Each row below holds a small network's activations on one input, seen along a few directions.
Each table varies a few parts of the input and shows all the possible inputs, shuffled.
Descriptions start from the smaller parts, as in this example, which fits no table here: one of 6 places along a line, together with either a single point or one of 11 places along a line or (one of 3 separate values, together with one of 8 places around a ring).
Shared parts are said once, and a part with two or three values counts as separate values.

Other details of the inputs vary at random and push rows far along two fixed directions, the same in every table; ignore that.

Table:
x1: [-21  -6  -4  -1  20   4  10  11   9   6  13]
x2: [-28   2  28  61  39 -26   5  19  26  43  -7]
x3: [ -9   9   2 -10 -11  16   7   2   2 -14  23]
x4: [  2   0  53  25 -43   4  -1 -10 -26  30 -59]
x5: [-19  17  -8  -3  19   5  15  14  25 -22  35]
x6: [15  2  1 11 20 10 -8  3 -8 12 -7]
x7: [-21  -9  -5 -19  -2 -15   4  -2  14 -13  16]
x8: [  1  14   5  -9  -3  14   6   4   5 -19  21]
x9: [ 45   9   4 -12 -61  42   0 -27 -49   1 -53]
x10: [ 36  25  52  12 -98  29   2 -25 -42   3 -76]
x11: [  9  -2 -17  11  25 -16  -9   5   7   1  -6]
x12: [ 12 -11 -10  21  28   6  -7   4 -17  36 -33]
x13: [-20   2 -16  20  39  -2  10  16  23   7  29]
x14: [-14  17 -11 -17 -19  -8  10   6  31 -44  54]
x15: [ -9 -24  -5  -4  14 -21  -6  -4  -3  18  -2]
x16: [-12   8 -24   3  12 -14   7   9  36 -26  32]
x17: [ 12 -18 -14  16  40 -24 -17   7  -5  24 -22]
x18: [-22  -3  33  55  27 -23   3  17  14  46 -20]
x19: [ 21   3 -16  12   0  -6 -13  -3   0  -1  -5]
x20: [  3 -28  -1   9  43 -28 -19   9  -5  31  -6]
x21: [-18  10  -7  -6   2   9  17  10  17 -15  24]
x22: [  6  -6 -19  10   8 -13  -1   2   8  -1   5]
x23: [ 18  -6 -13  12   6 -11 -15   0  -6  11  -8]
x24: [ -2 -10   6   0   9   9  -7  -3 -16  24  -8]
x25: [ 11 -11  -6  25  34   1 -14   7 -15  38 -16]
x26: [  6   8 -13 -15 -24  -3   6  -2   9 -26   7]
x27: [ -6   8   3 -14  -2  14   8   2  -2 -13   7]
x28: [ -2  21 -11  -2 -16  20  18   1  12 -25  24]
x29: [ -9  -6 -11   9  39 -26  -6  16  25  -3  30]
x30: [ -7 -31 -13  10  40 -28  -9  11   2  32 -11]
x31: [-12   2 -11 -13 -15  -9  12   1  20 -28  34]
x32: [ 58   9  -6   3 -30  11 -21 -20 -28  -6 -45]
x33: [-17   5   9 -18 -12  15   6  -5  -1 -11  21]
x34: [ -5 -26   1  11  29   2  -4   1 -18  43 -19]
x35: [ 10  12   0 -33 -41   6   4 -15  -2 -37   0]
x36: [ 28 -16  10 -13 -12  -4 -23 -20 -33  15 -38]
x37: [ -1   7  -6 -16 -24  -4   1  -3  10 -27  25]
x38: [-10  17  -5 -19 -11  -9   8   6  32 -46  51]
x39: [  7  -7  -5  -9   4 -12  -6  -1  -6  -2 -10]
x40: [-22 -28   2   5  42  -6  -3   4  -9  41 -14]
x41: [  0   1 -14  -5 -12  -9   6   1  12 -18  19]
x42: [ 27  16 -18 -11 -43   9   1 -13  -3 -30 -15]
x43: [-13  -7 -24  18  34 -23   2  13  28   2  27]
x44: [-16  15  41  29 -24  -6  13   6  10  11 -12]
x45: [-17  11  -7  -4  -3  11  20   7  17 -17  34]
x46: [-32   1  13 -17  14   2   9   5  16 -15  41]
x47: [ 11 -11   0  12  31   3  -9   4 -23  33 -32]
x48: [ 21 -17   5  -7  -1  -9 -20 -11 -22  15 -25]
x49: [ -6  34  -9 -10  -9  19  17   5  23 -44  32]
x50: [ 29  12  -3 -31 -68  17   2 -25 -18 -31 -25]
x51: [ -9  30 -14  -6 -14  21  20   5  27 -40  32]
x52: [ 13 -19   9   9  30   4 -15   2 -25  36 -25]
x53: [  9  11  -8 -16 -16  -6   2  -2   5 -28   6]
x54: [-12 -32   1  -2  43 -31 -15   4  -7  31 -15]
x55: [  3  24  -9   5  -6  18   5   2  11 -19  22]
x56: [  6   7   7 -22 -44  30  10 -21 -22 -12 -12]
x57: [ 30   0   2   7 -12  19 -13  -9 -36  22 -34]
x58: [-20   6   9 -23  -4  12   9  -5   0 -16  12]
x59: [ -6 -14  -3  -5   7 -16 -10   0   2   6   9]
x60: [ -2  -7   6 -10   8  11  -1  -3 -15   9 -13]
x61: [ -3   8   2 -19 -27  24  11  -9  -7 -13  -4]
x62: [-21 -19  -1  -6  20 -22  -8   2   8   9  20]
x63: [-26   4  10 -15  15   5   8   9  19 -16  42]
x64: [  4 -32  -6   8  23 -21 -13  -1 -13  37 -20]
x65: [ -4  13  57   8 -68  11   8 -18 -21   3 -45]
x66: [17 10 -2 11 13 13 -5  2 -4  1 -4]
Each input here is: one of 6 places along a line, together with either a single point or (one of 2 separate values, together with one of 5 places around a ring).
- Changing only the place on the line of 6 turns x31 into x41. The same change can be made to x3. Which row results? => x57
- Which other rows agree with x34 in the place on the line of 6? List them by row number. => x4, x24, x35, x48, x50, x59, x60, x61, x63, x64
- Which other rows does x61 become when the place on the line of 6 takes its other values? List them by row number. => x1, x12, x21, x40, x51
- Which other rows agree with x17 in the place on the line of 6? List them by row number. => x5, x6, x12, x18, x22, x23, x25, x28, x29, x42
- Start at x39 and move only the place on the ring of 5, one step at a time. The first step leads to x30. Which rows follow, in order? => x31, x37, x20

Table:
x67: [-16 -15   6  -1  13 -12   2   6   2  14   4]
x68: [ 16  19  -7 -33 -44  25   4 -15  -7 -42   5]
x69: [  0  -8 -11   9  16 -23  -6   6  13   2  10]
x70: [ 20  20  12  -1 -39  31   4 -14 -18 -10 -23]
x71: [ 20   6   5  12  -4  16  -2  -4 -19  14 -28]
x72: [-25  -8   8   1  14  -4   6   7   7  10  10]
x73: [ 42  -6 -10  12  -7  12 -15 -12 -37  24 -50]
x74: [-24   8  12   2  -5  -1  11   4  15  -6  16]
x75: [-18   0   9  18  18  -7   6   8  13  10   7]
x76: [ -4   2 -14 -11   2  -7   2   1  16 -17  20]
x77: [ -9  15   4   8  -3   1  13   7  17 -11  13]
x78: [-7 -1 -5 17 25 -9  0 14 12  9  5]
x79: [ 49 -26   6   5  -7   2 -28 -22 -64  52 -89]
x80: [-25  -3  13  11   9 -13   4   8  15   8  11]
x81: [  9 -11 -15  -3  16  -3  -8  -2  -4   8  -6]
x82: [ 30  16   7   2 -26  29   0 -10 -25   3 -30]
x83: [ 10  30  -6 -12 -51   6  11  -6  18 -52  24]
x84: [ -5 -12 -13   1  23 -22  -7   6  14   5  12]
x85: [  8  12  12 -23 -55   9   8 -14  -5 -30  -2]
x86: [-19 -10  14   7   7 -18  -2   5   8  10   4]
x87: [ 12  25  -3 -35 -63  12  11 -17   7 -63  19]
x88: [-22  -3  10   7  13  -1   6   5   7  10   6]
x89: [-25  -5  10   9  22  -1   5   8   7  15  11]
x90: [-21   2  12  -5 -11  -6   8   3  13  -9  15]
x91: [  0 -10  -2  -4   3 -19  -7   0   5  -4   4]
x92: [  5 -14  -9  -7  14  -3  -8  -2  -9   7  -9]
x93: [ 18  17   9   6 -31   8   4  -5  -3 -10 -18]
x94: [ 27   9  -8   2 -28   5  -3  -9 -10 -11 -16]
x95: [  5  -8  -9  -1   4 -18  -8   0   8  -2   5]
x96: [  0   6   9  18   0 -10   2   6  11   1  -1]
x97: [-21 -12  -4 -10  28  -8   1   7   5   4  19]
x98: [-19 -12  -3 -11  30  -5   1   6   3   6  20]
x99: [  9 -20  -7   1  19 -12 -14  -2 -14  20 -20]
x100: [ 50   0 -10   6 -18  23 -17 -15 -43  18 -54]
x101: [  3   2   4  16  10   3   3   5  -2  14 -12]
x102: [  8  37  16  -9 -69  17  12 -14  10 -47   6]
x103: [-19 -15   4  -4  21  -4   2   8   1  15  10]
x104: [-15  -5  10   0  -1  -3   4   2   2   7   1]
x105: [-30  19   7  -3   4  11  20   9  26 -24  45]
x106: [ 14 -12 -17   7  26  -1 -12   0 -12  20 -12]
x107: [ 25 -19  15   4 -18  -7 -17 -12 -33  29 -49]
x108: [-6  1 -7 13 27  1  0 13  8  8  9]
x109: [-23  -3  10   6  19   4   5   7   5  12  16]
x110: [ -1 -13   2  -6   6 -16  -9  -1  -6   9  -9]
x111: [  7   1   8 -20 -24  20   4 -10 -18  -6  -5]
x112: [-23 -10   8   0  22   1   4   8   2  15  14]
x113: [ 15 -10 -13  12  27   5 -10   4 -16  24 -12]
x114: [ 12  14  11   4 -26  20   5 -10 -11  -3 -20]
x115: [-14  21  17  -5 -39   1  11  -4  18 -29  18]
x116: [ -4  -6 -19   1  34  -2  -3   8   7   6  20]
x117: [ -9 -15 -10  -8  34  -4  -5   5   1   7  15]
x118: [ -8  16 -14 -12 -17  -7  11   2  28 -40  39]
x119: [-18  12 -17 -10   3  -8  13   7  34 -33  48]
x120: [ -5  -8 -18   4  29  -9  -1   8  11   4  15]
x121: [ -7   0  -3  18  22 -15  -1  13  15   8   7]
x122: [-23   3   8  -8  -2   8  11   3   9  -8  21]
x123: [-14 -12   4  -2  14 -25  -5   5   8   4  10]
x124: [ 22  -5   2 -15 -19  10  -8 -16 -32   7 -36]
x125: [ 8  2 -5 11 18 10 -4  6 -7 13 -6]
x126: [ 17  31 -14 -41 -53  33  10 -17   4 -60  26]
x127: [ -5 -11 -17  -4  32  -6  -6   6   7   6  14]
x128: [ -4  -5 -13  13  24 -12  -1  10  10   7  10]
x129: [-20 -15   4  -5  18  -7   4   6   5  10  11]
x130: [ 13  -8   1  25  14 -14 -12   6  -5  23 -24]
x131: [  4  -7  13  24  10  -8  -7  -1  -8  29 -27]
x132: [ 33  17  -2   0 -35  25  -2 -12 -22  -8 -34]
- Changing only one part turns x101 into x93. The same change can be made to x88. Which row results? => x80
- Changing only one part turns x124 into x98. The same change can be made to x73. Which row results? => x113
- What do these inputs look like to the network? => one of 6 places along a line, together with one of 11 places around a ring
- Which other rows does x75 become when the place on the ring of 11 takes its other values? List them by row number. => x67, x74, x76, x77, x78, x79, x99, x104, x119, x128

Table:
x133: [ 26  31 -18 -30 -72  21  11 -20   5 -62  10]
x134: [ -7  20  15  -1 -45   5  16  -5  10 -23   3]
x135: [-12 -19 -13  11  45 -27  -8  14  14  16  11]
x136: [ 38  -5  -8   7   1  11 -15  -9 -33  22 -45]
x137: [-17 -20 -14  -2  43 -16  -3  11   8  14  16]
x138: [ 31  -3   9  13  -1  12 -17  -9 -34  28 -44]
x139: [-16 -20 -24  -3  38 -14  -1   9  11  11  19]
x140: [-13  15  13 -10 -41  16  19  -6   3 -19   5]
x141: [-21  23  -1 -12  -3   6  17  10  33 -42  55]
x142: [-31 -17   8   9  35 -15   2  11  11  22  12]
x143: [  0  20  14  -8 -39   5   9  -8   8 -28   5]
x144: [-14  -7   4  -7  15  -5  -2   4   3   4  13]
x145: [ 38  -5 -18   6  -3  12 -13 -11 -29  18 -40]
x146: [  5 -19  13  35  26  -2 -10   5 -23  59 -50]
x147: [ 46   9   6 -10 -49  15 -12 -22 -31 -10 -40]
x148: [-41  12   7   5  19  -5  18  17  39 -17  49]
x149: [ -7  -5   6   5  15 -16  -7   6   6   6   7]
x150: [-8 -9  0 -9 16 -4 -2  4  2  2 13]
- What do these inputs look like to the network? => one of 3 separate values, together with one of 6 places along a line
- Changing only the choice among 3 separate values turns x142 into x148. The same change can be made to x140. Which row results? => x146
- Which other rows does x138 become when the choice among 3 separate values takes its other values? List them by row number. => x144, x149
- Which other rows does x136 become when the choice among 3 separate values takes its other values? List them by row number. => x135, x137
